Each row below holds a small network's activations on one input, seen along a few directions.
In each table, some parts of the input vary, and every possible input appears once, in random order.
A made-up example of a description, with smaller parts first: one of 3 separate values, together with either a single point or one of 9 places around a ring or (one of 4 places along a line, together with one of 8 places around a ring).
Shared parts are said once, and a part with two or three values counts as separate values.
In the rows, zero is written as 128.

Other details of the inputs shift rows strongly along two fixed directions, in all tables alike. That doesn't count.

Table:
r1: [ 95  59 190  91 145  84  96 122 164 162 130]
r2: [126 178  82  96 141 153 136 119 113  95  84]
r3: [109 148  63 116 139 172 167 196 187 183  72]
r4: [111 103 126 129 142  59  81 127 143 101 174]
r5: [123 154 128 123 187 159 176  85 164 202  48]
r6: [175  96  56  72 191 197 101 127 144 177  25]
r7: [216 161 121 199  58 106 127 126  70  77 192]
r8: [183 193  61 178 114 132 116 140  81  56 107]
r9: [156 155 161 156  94 153 175 123  96 114  72]
r10: [120  82 185 109 126  98 131 131 144 121 179]
r11: [ 63 125  53 140 115 155 171 101  99 136  92]
r12: [165 167 149 142  58 114 145 121  82  91 179]
r13: [154 131 148 117 147 202 194 137 126 115  78]
r14: [104 137 152 139 123  81 131 126 127  80 145]
r15: [121  47 145  91 145  80  59 119 157 169 142]
r16: [ 98  73 175  93 134  90  64 126 150 174 141]
r17: [111 195  90 117 157 191 145 156  64 176 151]
r18: [183 137 132 158  59  87 138 115  93  84 204]
r19: [ 79 138 145 149 103 145  99 107 192 132 213]
r20: [ 68  81 199 145 182 101 109 154 164 115 132]
Each input here is: either one of 5 separate values or (one of 3 separate values, together with one of 5 places along a line).
Q: Change only the choice among 3 separate values in r12. List by row number the other rows that result.
A: r2, r16
Q: Change only the choice among 3 separate values in r15. List by row number the other rows that result.
A: r4, r18

Table:
r21: [192 171 115 160  78 118 150 125  95  73 110]
r22: [101 103 154 150 126  87 101 122 126 117 176]
r23: [136 178 104 149 111 140 168 119 112 123  98]
r24: [172 193  97 171  75 130 141 134  90  85 146]
r25: [ 97  58 162 103 158  85  74 132 177 135 159]
r26: [134 143 143 150  92  88 119 118  90  90 151]
r27: [189 148 121 133 102 142 146 113 100 119  91]
r28: [104 117 113 107 149 173 151 138 143 154  82]
r29: [ 66  66 182 136 149  87  99 152 170 164 168]
r30: [ 81  75 204 123 165 105 110 144 168 152 182]
r31: [127 113  90  99 162 164 132 118 155 127  97]
r32: [147 167  95 139 123 148 135 134  96 115 125]
r33: [137 110 165 140  91  80 105 116 116 123 169]
r34: [107 128  74  63 202 201 153 121 168 176  30]
r35: [103 137 112 104 156 166 135 116 153 154  82]
r36: [161 164  94 125  92 144 148 121  95 124 127]
r37: [116 116 106  44 216 231 171 130 172 164  45]
r38: [ 99  61 162 117 151  99  86 124 161 162 172]
r39: [152 163  88 128 104 143 141 130 114  99 126]
r40: [161 146 118 134 126 133 138 125  96 101  90]
r41: [159 160 139 175  72 101 117 132  92 121 184]
r42: [ 85  76 152 113 159  90  81 147 144 147 175]
r43: [118 152 153 180  85  89 144 132 112 117 159]
Q: What is each input in this table made of?
A: either one of 2 separate values or one of 6 places along a line or (one of 3 separate values, together with one of 5 places along a line)
Q: Change only the place on the line of 5 in r21. List by row number the other rows that result.
A: r24, r25, r31, r39
Q: A walk changes only the place on the line of 6. It starts at r35 and steps to r34. List the rest of the walk in order.
A: r23, r43, r29, r28
